A small network was trained on invented records. Each row is its activation on one of them, seen along a few directions.
After each row come some of the record's fields: Gav, Zeg, Sas, Bavuv, Raros, Fet.
A field that a record lacks is left out.
Other fields move the rows too, some of them a lot.
Strong random noise was added to every row along 10 fixed directions; ignore it. To show where, here is one row again and again, with new noise each time:
[-402  245 -166  -81  357   19  -61  -66  -45  -74  549  100  182  114
   42 -330 -220 -130 -127 -233  232   86  336   83   76  239  -37  238
  -38  189  -46]
[ -93  -69  143 -117   25  -23  -74 -202   23  -18  -89   96  -31    4
  -26   37 -266   28   42 -251 -102  136  136  354   27 -254 -254  402
   -9 -142 -111]
[-237   88  -32  -76  -95 -342  -66 -216   82    4  272 -133   65  123
 -188  -94 -256   20  228  334   19  290  387  296  -72  198 -120  -19
   88 -146  -56]
[-218  -55 -112  -89 -183 -314 -218 -298  211   48  267 -106   76   30
 -230   20 -207    2  157  237  -16  142  193  284  -88  160  -18  -72
  149  -90  -95]
[  13  -33 -135  -92  157 -282 -310  163  124  122 -194  184  -60  126
  -21  250 -188   94  283   95 -425 -102  -31  129  167 -154  -54   81
  143   28  108]
[  54  -77  151  102  -26  282   96   60  -80  -58  -19   44  -13 -279
   17  -85  -20 -110  -81 -222  145  -68 -124 -160  -38 -160  124  157
  -77  135  -93]
[ -35    7  272   54 -218  272  291   96    9 -265 -159 -299   95 -169
  148   44  261  -35 -349  -69  142 -208 -143  -16  163 -139  -74  -87
  -63  -24  -34]
[ -22  458 -123 -191  -76  383  150   24  -53 -200   73 -138  473  213
  -83 -423   91 -318   39  621  288  602   58  337 -185   48  205 -569
 -414 -224 -335]
[-183 -199  -41  -26  109  385 -107  125  -40 -202  116 -107  103  142
 -106  -73   26  -10 -248 -486  -43 -364 -367  415  236  361  128  148
 -169  225 -273]
[-111   45   56  -12  -26    3  172  199   24 -133   35 -136  -28  -59
  -98   28 -132  -23   62  202 -115   -9  -30  176  167   68    4  -31
   32   38  -67]
[-240   24  -81 -107  -53 -408  -23 -247   24  172  409  -65 -156  -34
 -152  -83 -206   -3 -111 -142 -196   93  111  202 -276   71   94 -103
 -113  -72  -26]
[-169  276    9  -71  153  -92  197  192   33  -77   82    3    7  -94
  168   12  -64  -73 -135   74  -77  -11  127  -89  166 -210  -91  -21
   31   46  134]

[  -2  279  145  245 -260   47  599  296 -173 -172  299 -452   20 -169
  -72 -252  238 -149  -99  592  307  114   83 -403  -66  357  181 -491
  -30  -15   82] -> (Gav z2; Zeg s3; Bavuv p1; Raros j2; Fet d1)
[   0  -21  104  123 -310   90   97  138  -63 -204  -15 -443  177  180
 -103  -63  335   25  -74  289   93 -152 -165   84   60  430   91 -376
  -81  -73  -74] -> (Gav z2; Sas g2; Bavuv p3; Raros j2; Fet d2)
[ -46  176  106 -107  352 -101  287  324 -321 -153 -218  -82 -158  616
  -56  -70 -280  261  377  247 -333  294  284  632  343  376 -455  267
 -113 -228  -15] -> (Gav z2; Zeg s3; Bavuv p1; Raros j2; Fet d3)
[ 149 -228  332  148 -366  240  492 -120  -12  -31   -9  -80 -309 -656
 -134   60  -58 -121 -191 -129  140   45 -251 -223 -178 -283   91  134
   58  -25 -129] -> (Zeg s3; Bavuv p1; Raros j2; Fet d3)
[ 266  167  236   29 -156  -87  186  -80 -245  -15 -523 -266   74  468
  256  -20  349  226   47  262   25  313  326  133  -82 -112 -439 -180
 -196 -542  145] -> (Gav z3; Zeg s3; Bavuv p1; Raros j2; Fet d2)
[ 114  107  174  123  -57  469  201   70  -54 -190  -94   54  202 -267
   80 -133   18 -237    0  107  398  193   61 -241   74 -275  -64  200
   65   -3 -103] -> (Sas g2; Bavuv p1; Raros j2; Fet d2)
[-108 -105  286   -9 -115 -127  549   56  188  -54   -3   53 -494 -684
  -78  426 -490  -53 -120 -122 -361  -20  -69   28  299 -604 -350  556
  448  -68   50] -> (Sas g2; Bavuv p1; Raros j2; Fet d3)
[-418  456 -172 -299  109 -401  154 -314  208  -31  315  -69  136   75
  312  -69   21    4 -285  257  212  228  570  -11  -37 -138 -275 -306
   68 -124  200] -> (Zeg s2; Bavuv p3; Raros j2; Fet d2)
[  57 -171 -319   40  282  409 -579  107 -116  -11   22  134  335  501
   -3 -124  260    0  -85 -503   53 -373 -362  128  169  456  162  113
 -150  213 -134] -> (Gav z2; Sas g2; Bavuv p1; Raros j2; Fet d3)
[ 108  -54 -278  122   -7 -297  -74  298  121  226  146   96 -215 -253
 -169  203 -120  -45  275  390 -298 -164 -212 -376  -19   56  343 -294
  276  227  152] -> (Sas g2; Bavuv p1; Raros j2; Fet d2)
[ 212  -75   56  -67  -87 -198  -35  118    9  110 -413   29 -175   73
  -17  276   -5  114  139   81 -481  -19 -177  170   11 -319  -99  -51
   -6 -225   63] -> (Sas g2; Bavuv p1; Raros j2; Fet d2)
[ -64  -79 -404 -250   42  270   61  242  444 -103  -39  129  -39 -379
 -114  375 -133 -136  -33  331 -233 -219 -636  159  270 -115  361 -406
  201  347 -233] -> (Gav z2; Zeg s2; Bavuv p1; Raros j2; Fet d2)
[-354  204 -287 -265   67 -270  115  -65  208  -82  251 -202   35  299
    5  157   -1   69 -282  142 -273  -40   -5  475  289  216 -271 -217
  145 -180   34] -> (Gav z2; Sas g2; Bavuv p1; Raros j2; Fet d3)
[-263   60  171 -434 -297   44  101 -607  363  -78    9    2   71 -344
  -70   85 -306 -204 -338 -157  -44  446   55  679 -174 -715 -186   69
 -167 -356 -344] -> (Gav z3; Zeg s3; Bavuv p3; Raros j1; Fet d1)
[ 108  217 -398  138  375 -156 -126  192 -216  381  464  432 -121 -148
  -23 -313 -155 -204  215   18   29  129   56 -678 -371   61  497 -126
  -49  314  166] -> (Sas g2; Bavuv p3; Raros j2; Fet d2)
[ 132 -121   79  116  257  -64  -97  381 -278   34 -252   22 -175  402
   18   97   48  230   84 -361 -439 -304 -169  122  267  224 -144  310
  -86   14  145] -> (Gav z2; Sas g2; Bavuv p1; Raros j1; Fet d3)
[ 108 -322  258  181   66  190 -363  -70 -172  -66 -341   90   91  213
  132   42   75  188   99 -565  131 -293   77   -5  186   10 -329  682
   84   23   27] -> (Gav z2; Sas g2; Bavuv p3; Raros j2; Fet d2)
[ 222   15  113  110  156  308 -107   -9 -139  -60 -369  240  161  133
  212  -65   59   24  239  -21  323  132  224 -224  126 -173 -310  432
  127  -57   65] -> (Gav z2; Zeg s3; Bavuv p1; Raros j2; Fet d2)
[ -40 -104  -59  -42   64  -16 -433 -230   61   13  -93   73  227  188
  129  -56  103  141  124  -86  275 -100  197  -18  -66  119    3   10
  -40  136    9] -> (Gav z2; Zeg s2; Bavuv p3; Raros j2; Fet d2)
[ -62   55 -133 -144  271 -117 -139   38 -168   67  -35   18  -35  526
   77  -39   43  158 -135 -378 -354  -62   -9  436   43  151 -166   56
 -255 -147   13] -> (Sas g2; Bavuv p1; Raros j2; Fet d2)
[ 390  -46 -286   20  164 -231 -398   50 -291  384 -236  191  -88  585
 -157 -116   20  193  558  224 -308  263  -40  116 -373  318  196 -277
 -298 -167   16] -> (Gav z2; Zeg s3; Bavuv p1; Raros j2; Fet d2)
[-230  -88 -573 -117  454 -121 -282  155  163  162  421  310 -152  124
 -173  155 -344    4   58 -226 -376 -268 -243  185  301  344  100  215
  301  319   -1] -> (Zeg s3; Bavuv p1; Raros j2; Fet d1)
[ 139 -239   80  209 -204  466   69 -206  -64 -105   79   51   87 -289
 -290 -218 -249 -149  387  214  535  345   90  -30 -112  139   30  346
  197   35 -348] -> (Sas g1; Bavuv p3; Raros j2; Fet d2)
[ 267  -96   37  -61  -84  361 -349   84  -30  -87 -427  128  311  240
 -252  -77  -95 -108  501  292  -37  310 -180  428  -26  -57  130   48
 -206 -132 -349] -> (Gav z2; Sas g1; Bavuv p3; Raros j1; Fet d3)
[ -64   30 -255   94  112  -54  -88  145 -121  145  499   57  -43   42
 -262 -235  -83 -156   11  -62  -95  -18 -178 -108 -145  438  391 -120
  -90  179  -50] -> (Gav z2; Sas g2; Bavuv p1; Raros j1; Fet d3)
[-179 -344   -4  -45 -294  331   12 -123  300 -251  114 -181   34 -361
 -309  165 -175  -80  -62    5   62 -199 -388  412  189  140  130   48
  194  166 -405] -> (Gav z2; Sas g2; Bavuv p3; Raros j2; Fet d2)
[-276 -272 -309  -59  118 -250 -673 -345  373  138  291  207  125  -30
  -22  167 -138   80    7 -370   44 -358   72   -8   76  123   58  240
  314  324   31] -> (Gav z3; Sas g2; Bavuv p3; Raros j1; Fet d2)
[ -33 -127 -424   13  -78  -20 -176  185  251  -28  132 -148   88  192
 -276  219   46   19  183  497 -161 -197 -314  186  312  541  122 -320
  356   87  -51] -> (Zeg s3; Bavuv p1; Raros j2; Fet d1)
[ -75   58   48   83  -28    8  171 -223 -244  105  437  -18  -76 -173
   -8 -432   53 -103 -206 -258  359  122   99 -314 -510  202  332 -160
 -329  125  -57] -> (Gav z2; Zeg s2; Bavuv p3; Raros j2; Fet d2)
[ -79 -115  283  -75 -233  -87  186 -369  -83  -46  -40 -215 -131  -34
  -25  -63  -78  136  -77 -132   84  175  201  328 -217  -47 -214   73
 -159 -238 -133] -> (Gav z2; Zeg s3; Bavuv p3; Raros j2; Fet d2)
[-122  423   86  -10  395  -58  308  559 -134 -185 -100  -21   23  179
  280  -21  -33   20   -4  169 -169  -22  265  -72  428  -83 -235   90
  -11   72  245] -> (Gav z3; Sas g2; Bavuv p1; Raros j1; Fet d3)
[-134   13 -282   40  -34 -397  175   26    2  216  625   23 -337 -162
 -563 -115 -560 -100  441  518 -250  368   45  125 -204  461  281 -113
  194   34 -122] -> (Gav z2; Sas g1; Bavuv p1; Raros j2; Fet d3)
[  71 -187  -18   25 -377  -44 -435 -372  -22   -7  -82 -440  377  551
   10 -162  717  225 -179   18  331 -225  -63  108 -362  617  260 -718
 -395 -104  -62] -> (Gav z2; Zeg s2; Bavuv p1; Raros j1; Fet d3)
[ -20  -79  -90 -252  -90  116 -245 -364  257  -32 -218   97  197   69
   33  115    8    2   -4   38   93  129  -21  322  -36 -233  -98  -68
    6 -128 -179] -> (Zeg s2; Bavuv p1; Raros j2; Fet d2)
[-280  340 -195 -183  445 -563  116   50 -170  260  506  211 -314  201
  -28 -191 -342   -5 -105 -252 -455  199  228   99 -172  101   15   52
 -207  -22  190] -> (Gav z2; Zeg s3; Bavuv p1; Raros j1; Fet d3)
[ -48 -141   75 -113 -119 -290  -51    6   92   78   -6  -12 -210  -46
 -299  140 -276   37  179   85 -399   26 -132  327  -73   13  123  -33
  -48  -41  -87] -> (Gav z2; Zeg s3; Bavuv p1; Raros j1; Fet d3)
[ 204 -158  -65   21   83 -553 -548  228   35  312 -385  208 -160  224
  -71  308 -108  235  529  141 -608 -198  -52  -33   -6 -120  103   -5
   78   28  247] -> (Sas g2; Bavuv p3; Raros j1; Fet d2)
[ 132  -92   20  181 -183  -73  193  151  -89   85   94 -191 -200 -111
 -116   41  141    6  -74   79 -113 -149 -216 -212  -78  178  166 -224
   31  -12   83] -> (Zeg s3; Bavuv p1; Raros j2; Fet d1)
[ 149    4 -107  -58   71  215 -158  154 -120  -96 -342 -172  221  560
   90  -60  372  169   34  128   -4  -73 -134  306   47  358   52 -394
 -310  -56  -97] -> (Gav z3; Zeg s3; Bavuv p1; Raros j2; Fet d2)
[-114  165 -198  -83  269 -162  315  311  -30  138  315  163 -371 -242
  -58   62 -221 -109 -231 -189 -467  -90 -313  -82   11  -85  239  -84
  -65  172   83] -> (Gav z2; Sas g2; Bavuv p1; Raros j1; Fet d3)
[ 248 -209  100   94 -301   58   23  129   53   -6 -308 -148  -69  -36
 -144  229  185   38   38  156 -216 -123 -373   30   51  -15   74 -149
   47 -115  -23] -> (Zeg s3; Bavuv p1; Raros j1; Fet d3)
[  14    9 -146   91  292  -99  -90  -98 -156  262  413  453 -169 -248
 -181 -354 -481 -107  504   77  295  368  356 -411 -389  129  321  242
   17  331  -38] -> (Zeg s2; Bavuv p1; Raros j2; Fet d2)
[  96  315 -234 -161  124  272 -233 -146  -36  -17  -43  166  447  432
  -31 -288   18 -192  230  380  261  566  192  242 -107   21  -82 -119
 -152 -277 -179] -> (Gav z2; Zeg s3; Bavuv p1; Raros j2; Fet d1)
[-200  224  -55    3  127  -33   35   86  -55 -138  160 -220  217  283
  226 -194  286   80 -170  112  283 -139  271 -111   93  372  -14 -283
 -102  129  135] -> (Zeg s2; Bavuv p3; Raros j2; Fet d2)

Here are new rows. What are their fields?
[ -99  138 -316  148  -45  123  -69   13  135  -45  439 -138  308  -84
   79 -139  331 -178 -197  279  491 -185   20 -517   27  350  239 -416
  224  232  105] -> (Zeg s3; Bavuv p1; Raros j2; Fet d1)
[  66  394  -93  -41  211  -21  294  553 -155    3  -50  -36  -32   86
  221  -49  312 -102 -312   64 -327 -160 -278 -257   39 -125  271 -514
 -315   63  210] -> (Sas g2; Bavuv p1; Raros j1; Fet d3)
[ -18   28  -18   57  291  314  181  366 -144 -204   -4   67  -19  146
 -133  -84 -293   -7  336  192   20   99   49  233  391  311 -145  376
  151  119 -135] -> (Zeg s3; Bavuv p1; Raros j2; Fet d1)
[ -63  258 -195  -95  215  324 -256   14 -308  -86  194  -44  452  639
  -77 -582  144 -109   60   15  240  296   91  403 -196  517  229 -252
 -552  -49 -290] -> (Sas g2; Bavuv p3; Raros j2; Fet d2)
[ 275 -132  125   70   23  362 -157   25 -166   64 -295  142   44 -100
  181  -76  278  -38 -153 -439  129 -212 -298 -284 -205 -264  234  -14
 -298  116  -26] -> (Gav z2; Zeg s3; Bavuv p3; Raros j2; Fet d1)
[ -86 -132   85  -25   10  161  151  -57 -141  -58   85  -53 -148   44
  -97  -32  -85   10 -260 -486 -165  -84 -231  352   50   86  -96  275
 -120  -89 -169] -> (Gav z2; Sas g2; Bavuv p1; Raros j2; Fet d2)
[ 179  236   35   19 -108   54  407  124 -203   48   14  -38 -108  -89
 -101 -206    2 -151   67  360  -39  401  -65  -74 -277  -86  166 -310
 -222 -207  -58] -> (Gav z2; Sas g2; Bavuv p1; Raros j2; Fet d3)
[   5  111 -147   27  343 -324 -147  178  -58  181   88  252 -121  126
   62   48 -163   90  224   -1 -215  -28  176 -220   86   35  -39  172
  132  125  252] -> (Gav z2; Sas g2; Bavuv p1; Raros j1; Fet d3)
[-254   68  175  -46  -47   60  162 -151  161 -163  182   -6   62 -317
  136   47  -62 -151 -384 -301  157  -94  104  -90  179 -326 -238  329
  181   12   38] -> (Gav z2; Sas g2; Bavuv p1; Raros j1; Fet d3)
[-136  295 -100 -194  209  160  300  296  -70  -90   85  -50  -23    9
  214  -18  170 -120 -600 -351 -310 -189 -360  138   81 -203  127 -296
 -377   37   -5] -> (Gav z2; Sas g2; Bavuv p3; Raros j2; Fet d2)
[-200   93  -33   62  133   27  351  197 -157  -50  509  -66 -191 -202
 -149 -231 -165 -121 -172 -155  -22  -39  -94  -55  -51  312  278  -21
 -131  237  -73] -> (Gav z2; Sas g2; Bavuv p1; Raros j1; Fet d3)
[ -38 -155   25   31  -15 -236    4   82   83   37    0   -4 -215  -89
 -149  191 -245  108  260  170 -197  -73   58   60  137   88  -73  145
  264   69   41] -> (Zeg s3; Bavuv p1; Raros j2; Fet d2)
[ -56  166  183  259  -62 -434  419  344 -276  -17  224 -342 -244  -35
 -111 -190 -111  152  376  611   -2  118  402 -260  -81  462  100 -254
    4   90  187] -> (Gav z2; Sas g2; Bavuv p3; Raros j2; Fet d2)
[ -20  171   15 -198  116   98  156 -144  -38  -73 -245  -31   58  223
  379   21  247  107 -369 -229   38   22   94  164   32 -263 -326  -83
 -170 -218   63] -> (Zeg s3; Bavuv p1; Raros j2; Fet d2)
[-422  191 -312 -303   52  -78 -183 -167  291  -55  409    3  224   39
  -41  -14  -68 -205 -366 -112 -115  -44 -113  354   63  -13  100 -202
  -22   19 -129] -> (Gav z2; Sas g2; Bavuv p3; Raros j1; Fet d2)
[ 229 -260  545  155 -277  114  329  160   36 -190 -595  -90 -228 -339
    6  398  -66  117  115   24 -152 -123 -131  -36  337 -451 -387  490
  300 -148   53] -> (Gav z2; Sas g2; Bavuv p1; Raros j1; Fet d3)
[ 495 -368  -23  181 -119  211 -162  125 -149  239 -378  175 -223 -142
 -114  127  144   29  174 -181 -182 -190 -548 -263 -242 -113  336  -66
 -100   60  -50] -> (Gav z2; Zeg s3; Bavuv p1; Raros j2; Fet d2)
[  93   34   76  -79  -97  148 -132 -363  101  -40 -306   35  264   28
  372    0  367   50 -197  -75  440   31  202 -223 -134 -340 -161 -118
  -51 -107   72] -> (Zeg s2; Bavuv p1; Raros j2; Fet d2)
[-113 -232 -158  -14    7 -225  -63  -58  113   65   61 -137 -184  116
  106  288  221  258 -328 -347 -199 -533 -216    1  185  261 -106  -60
  179   99  179] -> (Zeg s3; Bavuv p1; Raros j2; Fet d2)
[-287  -69 -370   75    8  156 -315 -314  397  -44  622  149  308 -375
  -32  -18  -52 -238 -118  -13  593 -190   86 -428  133  190  121  141
  532  398  -28] -> (Gav z2; Sas g2; Bavuv p1; Raros j2; Fet d3)
[   0  -74  -25  251 -199  -11  -32 -343 -251  103  462 -247   95   78
  -83 -414  235   16  -98 -120  506   70  198 -258 -470  549  217 -209
 -188    3  -52] -> (Gav z2; Sas g2; Bavuv p1; Raros j2; Fet d2)
[-131  -94  262  269  -71  209  454  267   16 -280  158 -123 -137 -586
  -55  -30 -221  -60  194  323  441 -138  151 -435  273  178   50  242
  377  424    0] -> (Gav z2; Zeg s2; Bavuv p3; Raros j2; Fet d2)
